Each row below holds a small network's activations on one input, seen along a few directions.
In each table, some parts of the input vary, and every possible input appears once, in random order.
Descriptions start from the smaller parts, as in this example, which fits no table here: line(6) and (point or ring(9) or (values(2) and ring(5))).
Shared parts are said once, and a part with two or three values counts as separate values.

A family of inputs:
R1: [ 21 -26   1  31 -20   9   2 -46 -22  -9   3  -6   0]
R2: [ -9 -23  11 -19  14 -21  42  22   0  -7  15 -10 -31]
R3: [  1 -25  27 -31  16  12 -12  35  -9 -13   0   7 -24]
R4: [ 16 -15  -1  24 -16  38 -28 -38 -16 -26 -12   3   6]
R5: [-17  11 -30  11  21 -18   6   8   2  29  -5 -12  13]
R6: [-10  11  -6   4  19  10 -23  26  16  -4   1   0  38]
R7: [-13   3 -18  26  13  -9  16  13   0  29  25 -13   8]
R8: [  6  13 -27  29  -1  -1   7 -60   4   2 -18   7 -10]
R9: [  6 -36  30 -25  13 -12  22  23 -14   3  16  -3 -27]
R10: [  9   3 -16  46 -12   5  13 -56   0   1  10   7 -18]
R11: [  1 -26   0  10   6   0   9  20 -22  19  19 -25  24]
R12: [ -6  23 -27  -5  13  -9 -21  17  23   3   6  -1  33]
R13: [ 15  23 -24  14  -9  12 -19 -54  25 -25  -7  18  10]
R14: [ -4  11  36 -33 -54 -19  34  59   4  15 -25  28 -18]
R15: [  7 -12 -17  37 -18   1  23 -47  -9 -18   3 -12  -4]
R16: [ -7 -25  28 -40  12  -6   0  21 -27   1  13   4 -27]
R17: [ -2  13   5 -40  22 -21  -8  23  30 -12   2  20 -21]
R18: [ -8  22   4   3 -61  -4  20  54  -2  30 -21   3  35]
R19: [-14 -12 -18  15   7  -9  28  19  -8  10  19 -31  21]
R20: [-12 -16  -1  -6   4   7 -12  16 -35  16  15 -19  25]
R21: [ 11  21 -13  21  -9   2 -11 -63  28   3  -9   0  -7]
R22: [ -9   9  16 -33  21 -29   1  12  33  14   0   2 -37]
R23: [ 10  11  -4  22  -3  29 -23 -44  16 -33 -12  20  16]
R24: [  9 -15   1  14 -19  21 -16 -51 -34 -12   1  -1   3]
R25: [ -9  -8  13 -10  21 -20  29  15   8  12  21   8 -44]
R26: [-12  19 -16   3  13 -16 -13   6  26  30   4 -19  16]
R27: [ 18  25   5  19 -82  21  28 -19  -1   3 -35  20  12]
R28: [ -5 -16  -3   4   7  24 -24  30 -17   2   2 -15  29]
R29: [  0  14  -5  -6  12   8 -31  26 -14  -4  -1 -18  36]
R30: [-13   1   1 -24  30 -30  21  12  10  12  -9   8 -40]
R31: [  5   5  25 -41  21  -3 -18  31  -6 -19  -4   5 -17]
R32: [ 19  14  -3  13 -10  27 -31 -44 -13 -33 -15   1  14]
R33: [ -4   3  24 -33  28  -1 -11  32  23 -19  -2  23 -15]
Changing only one part turns R25 into R10. The same change can be made to R14. Which row results?
> R27
What do these inputs look like to the network?
> values(3) and (point or ring(10))
Which other rows does R4 become when the values(3) part takes its other values? List them by row number.
> R3, R28

A family of inputs:
R34: [ -2  13  14  -7 -27   2   2  30  -1  18 -14   7   6]
R35: [ -3   7  -5  -3 -17  -1   8  30  -2  -2  -9  -8  28]
R36: [ -9   2 -19  21  15  -1  -1   9  -4  14  12 -21  23]
R37: [  2  -8   8 -14  26   2  -9  -9  -9 -19   1   6 -25]
R38: [ -4  -8  -3   9  -8  11  -7  22 -12   8  11  -8  32]
R39: [ 20   9 -17  44 -36  24  -5 -75  -3 -17 -15   8   9]
R40: [ -5   3   5 -11 -14 -15  26  10   1  11  -6  15 -21]
R41: [  4 -10  18 -18  -5 -16  16  -4  -3   3   4  -1 -31]
R42: [  2 -13  15  -7  15  -3  11  -2  18 -14   3  13 -32]
R43: [  1   8  -3 -11  25  -4 -18  -6  17 -11  11   3  -3]
R44: [ -6  -3 -12  -3  25   1 -25  -5  -2   9   1 -13  13]
What do these inputs look like to the network?
> point or ring(10)
Start at R35 and move only the ring(10) part, one step at a time. The first step leads to R34. Which rows follow, in order?
> R40, R41, R42, R37, R43, R44, R36, R38

A family of inputs:
R45: [ -7   0 -16   3  23 -12   5  -4   0   6   8 -14  -2]
R46: [ -6   7 -13   6  12  -5 -10   3  10  14   8 -13  15]
R47: [  9  15   5  -4 -26   3   5  -6   7 -13 -15  12   0]
R48: [  3  12  -1  -9  10   2 -23 -11  17  -8  -2   8   1]
R49: [  6   5  11  -4 -16  -4   8 -16   5   2 -13  15 -26]
R50: [  2   0  -3  12  -6  20 -15   4 -10  -4  -5   0  25]
R51: [  4 -21   6   8   4   9   4 -11 -11 -10  12  -4  -9]
R52: [ -2   8  -8   9 -23  -5  18   6  -1   9  -4  -6  17]
R53: [ -3   0  -3   8 -13 -11  21  -4  -4  23   0  -2  -9]
R54: [  3  -9   8   5 -17   6   4 -11 -19   5  -2   1  -8]
R55: [  5  -7   9  -1   6  -1   8 -16  13 -13   2  11 -25]
R56: [  3  17  -2   3  -5  10 -12  -2  13  -9 -11  15   7]
R57: [  4  -3   0   2   9  12 -26  -5  -6  -4   5  -8  18]
R58: [  2 -11  -4   0  19   4 -11 -12 -16 -11   5 -10   1]
R59: [  8  -4   1   6 -28  12   0   0 -16  -8  -8  -3  18]
R60: [ -2 -10  -5  12   8 -10  20  -4   3   6  16  -5  -9]
R61: [  1   3  -4 -11  21  -4  -8 -18   8 -15  -3   6 -16]
R62: [-19 -11  34 -61  25 -27  13  95   2  15   9   2 -20]
R63: [ -8  10 -15  16  -3   2   1  11   6  13  -2  -4  22]
What do these inputs look like to the network?
> point or (values(3) and ring(6))
Which other rows does R54 become when the values(3) part takes its other values? List them by row number.
> R49, R53

A family of inputs:
R64: [ -7  -5  -4 -11  26  -2 -17 -13 -22   2  13  -7  -6]
R65: [ -3  28  -5 -19   9  -6 -20   3  11  -3  -7  14  -1]
R66: [  0  20   1  -2 -21  -3  -5  22  12  21  -2   2  24]
R67: [-7  6 -9 20 -8 -5 14 19 20  5 18 -7 19]
R68: [  4   0  11 -15 -25   3   4  18 -22  -8 -18   2  10]
R69: [  4  -3   3 -12  11 -23   3 -20  12  10   1  -7 -27]
R70: [ -5  12 -17   0  25  -7   1   0  18 -14  13   8  -2]
R71: [-11   4 -13   7  21 -12  -4   0   3  27  -5 -13   2]
R72: [ -9   5 -17  16  21   0   3  15  23  -2   0  -5   9]
R73: [ -3  -3   7   8  -2   4  29   2  18  -6   6  21 -21]
R74: [  5  15  15 -23  -4 -11 -10  -2  24  -7 -12   8 -15]
R75: [  6 -22  18   8   3  11  17   4  -3 -16   9  17 -12]
R76: [  4   0   7  -7 -21  14 -15  23  -8  10   3  -2  30]
R77: [ -3 -13   1  -4 -11  -6  18   3 -34   8  -2 -17  -5]
R78: [  1 -22  15   1  -2   4   7  -4 -21  10   5   3 -30]
R79: [ -3 -14  -8  13  24  11  -8  16   2 -13   3  -8  18]
R80: [ -2  19   3 -13 -27 -10  15  16  -1   3 -22   6   3]
R81: [ -6 -12   1   5  -6   2  -2   6 -20  25  20 -20  16]
R82: [ 14  12 -34  49 -37  21 -10 -89   9 -12 -19  10  20]
R83: [ 27  13 -18  56 -29  37 -20 -80 -17 -22 -11  -5  20]
R84: [ -6  21  -4  -5   6   3 -15  18  16  12 -21   2  13]
R85: [  0  -6   4   3  -4 -10  17  -6   0  22   1  10 -36]
R86: [  3 -15   0   5  -9   0  24  15 -15 -20   2  -5   8]
R87: [ -1   1   2  -9   7  18 -26  19  -4   1 -16  -2  20]
R88: [  4  -7  27 -10 -16  12  -6  10 -10  -6 -10  22 -15]
R89: [ -2  11  18  -8 -19   0   5   8  10   5 -14  27 -22]
R90: [  4   0   4  -6  13  -9  14  -8  31 -17   8   2 -15]
R91: [ 12 -19  11  -8  16   3   2  -6  11 -28  11  -2  -8]
R92: [ 10  -4  21 -26  -3   4 -21   0   4 -18  -8   2 -10]
R93: [ -7  11 -12  -7  26 -21  -7 -16  -2  14   7   1 -10]
R94: [ -1 -14  -1  16  -6   7   2  20  -1  -5  21 -10  26]
R95: [ -6   4  -9   9  -7 -16   7   4   0  36  13 -14  11]
R96: [  1  -7  -9  -3  28   6 -10   1  -2 -25  16   4   6]
R97: [-12 -12  -4   4  22   5 -14   2 -17  15   0 -19   7]
R98: [  0   8   1 -23   9  10 -31   5  -9 -14  -2   9   5]
R99: [  4 -18  12 -14  12  -5  -7 -17  -8  -2   7 -15 -23]
R100: [ -6   4  -9   5 -12  -9  37  12   6  -9  -1  -1   1]
R101: [ -3   2 -10  -2 -12 -21  28   0 -13  20  -7 -10 -10]
What do these inputs look like to the network?
> values(2) and (point or (values(3) and ring(6)))
Changing only the values(2) part turns R68 into R80. The same change can be made to R79. Which row results?
> R72
Which other rows does R85 become when the values(3) part takes its other values? List them by row number.
> R73, R89
Start at R76 and move only the ring(6) part, one step at a time. The first step leads to R68. Which rows follow, in order?
> R88, R92, R98, R87
